These are the activations of a small neural network, seen along a few directions. Each row is one input.
Each table varies a few parts of the input and shows all the possible inputs, shuffled.
Descriptions start from the smaller parts, as in this example, which fits no table here: one of 8 places around a ring, together with either a single point or one of 11 places along a line or (one of 3 separate values, together with one of 4 places along a line).
Shared parts are said once, and a part with two or three values counts as separate values.

Other details of the inputs vary at random and push rows far along two fixed directions, the same in every table; ignore that.

A family of inputs:
row 1: [-3.11  0.06  0.73 -1.42  0.29 -1.68 -1.71 -0.70 -4.01 -1.57  1.56 -0.78]
row 2: [-1.26  1.82 -1.97 -2.01  0.27 -0.82 -4.22 -0.63 -0.64  0.44  0.19 -0.23]
row 3: [-0.05  1.40 -1.19 -1.13  0.14 -0.13 -3.80 -2.75 -2.07  0.53  0.68  0.82]
row 4: [-0.99  0.13 -0.03 -0.14  0.60 -0.57 -4.05 -1.16 -2.08 -1.19  0.78  1.06]
row 5: [ 2.10 -1.33 -1.24  2.42  0.06  0.13  4.50  2.89 -2.73  2.71 -3.23  2.67]
row 6: [-2.92 -0.71 -0.62 -0.03  1.02 -2.29 -2.47 -0.66 -1.82  0.93 -0.46 -2.01]
row 7: [-1.65  1.97 -1.50 -1.91  0.36 -0.75 -4.98 -0.86 -0.74  0.40 -0.07 -0.36]
row 8: [-2.63 -0.78 -0.17 -1.35  0.62 -3.33 -2.81 -0.98 -1.48 -1.24 -0.20 -0.79]
row 9: [ 3.37  0.66 -0.39  0.96 -0.27  0.16  3.09  2.92 -1.48  0.93 -2.93  4.90]
row 10: [-1.98  2.64 -0.83 -2.44 -0.54  0.39 -3.35 -1.27 -3.25  0.10  1.64 -0.22]
row 11: [-1.59 -0.72  3.37  0.56 -1.07  3.44  3.14 -2.78  3.80 -1.00  5.04 -6.26]
row 12: [-2.39 -0.76 -0.41 -0.99  1.10 -2.89 -2.59 -0.06 -1.39 -1.23  0.11 -0.78]
row 13: [-1.15 -1.47  1.84  0.56 -0.40  2.12  2.34 -3.02  6.11 -1.15  3.35 -6.45]
row 14: [ 2.47  1.49 -0.87 -0.30 -0.26 -1.05  3.25  4.04 -0.16  0.92 -3.94  4.04]
row 15: [ 3.36  1.26 -1.74  0.85 -0.42  1.65  1.46  3.22 -1.45  2.54 -2.37  4.28]
row 16: [-1.92  0.95 -0.48 -1.41  0.61 -1.75 -3.91 -0.10 -0.71 -1.24 -0.16  0.13]
row 17: [-1.70 -1.61  0.28 -0.08  0.60 -2.14 -2.95 -2.03 -2.85 -1.19  0.74  0.13]
row 18: [ 0.94 -0.58 -1.37  1.35  0.33 -1.25  3.72  4.28 -1.38  2.94 -3.62  1.63]
row 19: [ 1.30  0.38  1.45  0.07 -1.14  5.00  0.11 -4.01  5.99 -1.52  4.53 -3.72]
row 20: [ 2.49 -1.23 -0.51  1.68  0.16 -0.24  4.04  3.53 -2.23  0.62 -3.08  3.91]
row 21: [-2.76 -0.88 -0.85 -0.49  0.45 -2.80 -1.93 -1.34 -1.82  0.96 -0.51 -1.88]
row 22: [-2.50 -0.45 -0.80 -0.64  0.88 -3.01 -1.57 -1.77 -1.95  0.90 -0.50 -1.90]
row 23: [ 3.70  1.26 -1.44  0.75 -1.03  1.52  2.19  2.98 -1.24  2.79 -3.10  4.68]
row 24: [-1.12  0.05 -0.93 -0.79  0.44 -0.90 -3.64 -2.09 -2.45 -1.75  0.95  0.86]
row 25: [ 3.68 -1.94  2.95  4.09 -0.93  4.93  7.72  1.88  5.64  1.56  0.51 -1.62]
row 26: [-2.09 -1.71 -0.44  0.66  0.50 -1.77 -2.49 -2.68 -3.35  0.91  0.59 -1.10]
row 27: [-2.41 -0.68 -0.76 -1.30  0.91 -2.85 -2.09 -0.66 -1.53 -1.62 -0.29 -0.82]
row 28: [ 2.24  1.09 -1.20  0.11 -0.15 -0.53  2.77  5.16 -0.08  0.89 -3.52  3.96]
row 29: [-2.53 -0.61  0.10 -0.77  1.13 -2.67 -2.92 -0.01 -1.32 -1.17 -0.31 -0.77]
row 30: [ 0.05 -2.12  3.87  1.62 -0.09  3.11  0.91 -2.79  5.45 -2.74  4.44 -4.22]
row 31: [ 1.91 -0.07 -0.28  0.36  0.25 -1.94  4.32  4.19 -0.75  1.01 -4.12  3.17]
row 32: [-0.72  1.14 -1.05 -0.64  0.34  0.43 -5.12 -1.92 -2.11  0.45  0.88  0.57]
row 33: [ 2.86  0.23 -0.48  0.98 -0.64  0.21  2.30  3.06 -1.51  0.89 -2.78  4.77]
row 34: [-2.11 -1.69 -0.72  0.90  1.04 -1.48 -2.69 -2.04 -3.43  0.81  1.06 -1.24]
row 35: [ 2.74  2.18 -2.52 -0.58 -0.66  0.66  2.61  4.07 -0.08  2.26 -3.98  3.57]
row 36: [ 0.40  1.12  1.63 -1.13 -1.47  3.48 -0.05 -2.99  7.58 -1.08  3.52 -4.47]
row 37: [-0.12  0.10  2.61 -0.75 -1.16  2.33  0.60 -2.51  7.44 -2.83  3.58 -4.13]
row 38: [ 2.17  1.16 -1.55 -0.22 -0.33 -0.51  3.19  4.50 -0.24  0.49 -3.88  3.88]
row 39: [ 0.80 -0.71  2.78  0.76 -0.63  3.80  0.26 -2.92  5.99 -2.88  4.99 -3.34]
row 40: [-1.83 -1.29 -0.39  0.51  0.93 -1.97 -2.13 -3.10 -3.49  0.85  0.60 -1.12]
row 41: [ 4.68  1.82  1.48  0.46 -1.78  4.72  6.65  1.90  8.14  1.06 -0.24 -0.66]
row 42: [-1.44 -1.18  0.34 -0.22  1.03 -2.35 -2.59 -2.46 -2.98 -1.24  0.75  0.11]
row 43: [ 4.20 -1.99  3.16  3.14 -0.86  4.33  7.60  2.48  6.07 -0.60  1.08 -0.40]
row 44: [-2.50  1.62  0.14 -2.06 -0.22 -0.76 -2.70 -0.79 -3.39 -1.65  1.70  0.12]
Description of these inputs: one of 4 places along a line, together with either a single point or (one of 2 separate values, together with one of 5 places along a line).
Q: Changing only the place on the line of 4 turns row 31 into row 41. The same change can be made to row 1. Which row results?
A: row 10
Q: List by row number the other rows that have the place on the line of 4 in common with row 40.
A: row 5, row 6, row 11, row 13, row 18, row 21, row 22, row 25, row 26, row 34
Q: Start at row 3 and move only the place on the line of 4, one step at a time. The first step leads to row 9. Which rows follow, in order?
A: row 42, row 40
Q: Which other rows does row 2 become when the choice among 2 separate values takes its other values? List them by row number.
A: row 15

A family of inputs:
row 45: [-0.43 -1.75  3.00  0.32 -0.19  0.47  2.69 -0.29  4.95 -3.38  2.70 -3.50]
row 46: [-2.20  1.08 -1.92 -1.91 -0.01 -2.25 -4.94 -1.04 -2.43  0.89 -0.55  0.08]
row 47: [ 0.74 -2.09  1.70  1.16 -0.08  1.90  2.25 -2.60  4.62 -1.09  2.06 -3.81]
row 48: [-2.15 -1.32 -0.78  0.09  1.12 -1.49 -3.72 -1.33 -5.01 -0.47  0.61  0.42]
row 49: [ 0.38 -1.14  3.20  1.04 -1.06  3.14  2.84 -2.72  3.21 -1.53  3.74 -2.51]
row 50: [ 1.61 -0.01  0.66 -0.03 -0.86  2.83  0.58 -2.23  6.08 -1.22  2.57 -2.98]
row 51: [ 0.42 -1.89  2.51  1.93  0.25  1.90  1.96 -2.32  4.78 -0.63  2.91 -3.05]
row 52: [ 4.31  1.36 -1.35  1.61 -0.73  2.24  4.14  5.72 -1.23  2.00 -3.84  5.89]
row 53: [-1.12  0.92 -1.42 -1.10  1.21 -2.13 -5.48 -1.68 -2.60  0.24 -0.27  1.21]
row 54: [ 4.69  2.02 -0.64  0.91 -1.35  1.74  4.59  5.05 -1.79  2.05 -3.50  6.02]
row 55: [ 2.08  0.43 -1.10  1.69 -0.32 -0.01  7.27  5.74 -1.49  3.70 -4.38  2.77]
row 56: [-2.66  2.13 -2.26 -2.60  0.51 -1.75 -4.05 -0.94 -2.99  0.86 -0.21 -0.80]
row 57: [-2.83  1.25 -0.76 -2.62  0.86 -3.38 -4.54 -0.20 -1.93 -2.39 -0.73  1.27]
row 58: [-2.86 -1.01 -0.84 -0.49  0.65 -3.22 -3.59 -1.17 -4.18  0.97 -1.12 -1.02]
Q: What do these inputs look like to the network?
A: one of 2 separate values, together with either a single point or one of 6 places along a line
Q: Changing only the choice among 2 separate values turns row 56 into row 55. The same change can be made to row 46. Which row results?
A: row 58
Q: Which other rows does row 52 become when the choice among 2 separate values takes its other values? List them by row number.
A: row 48
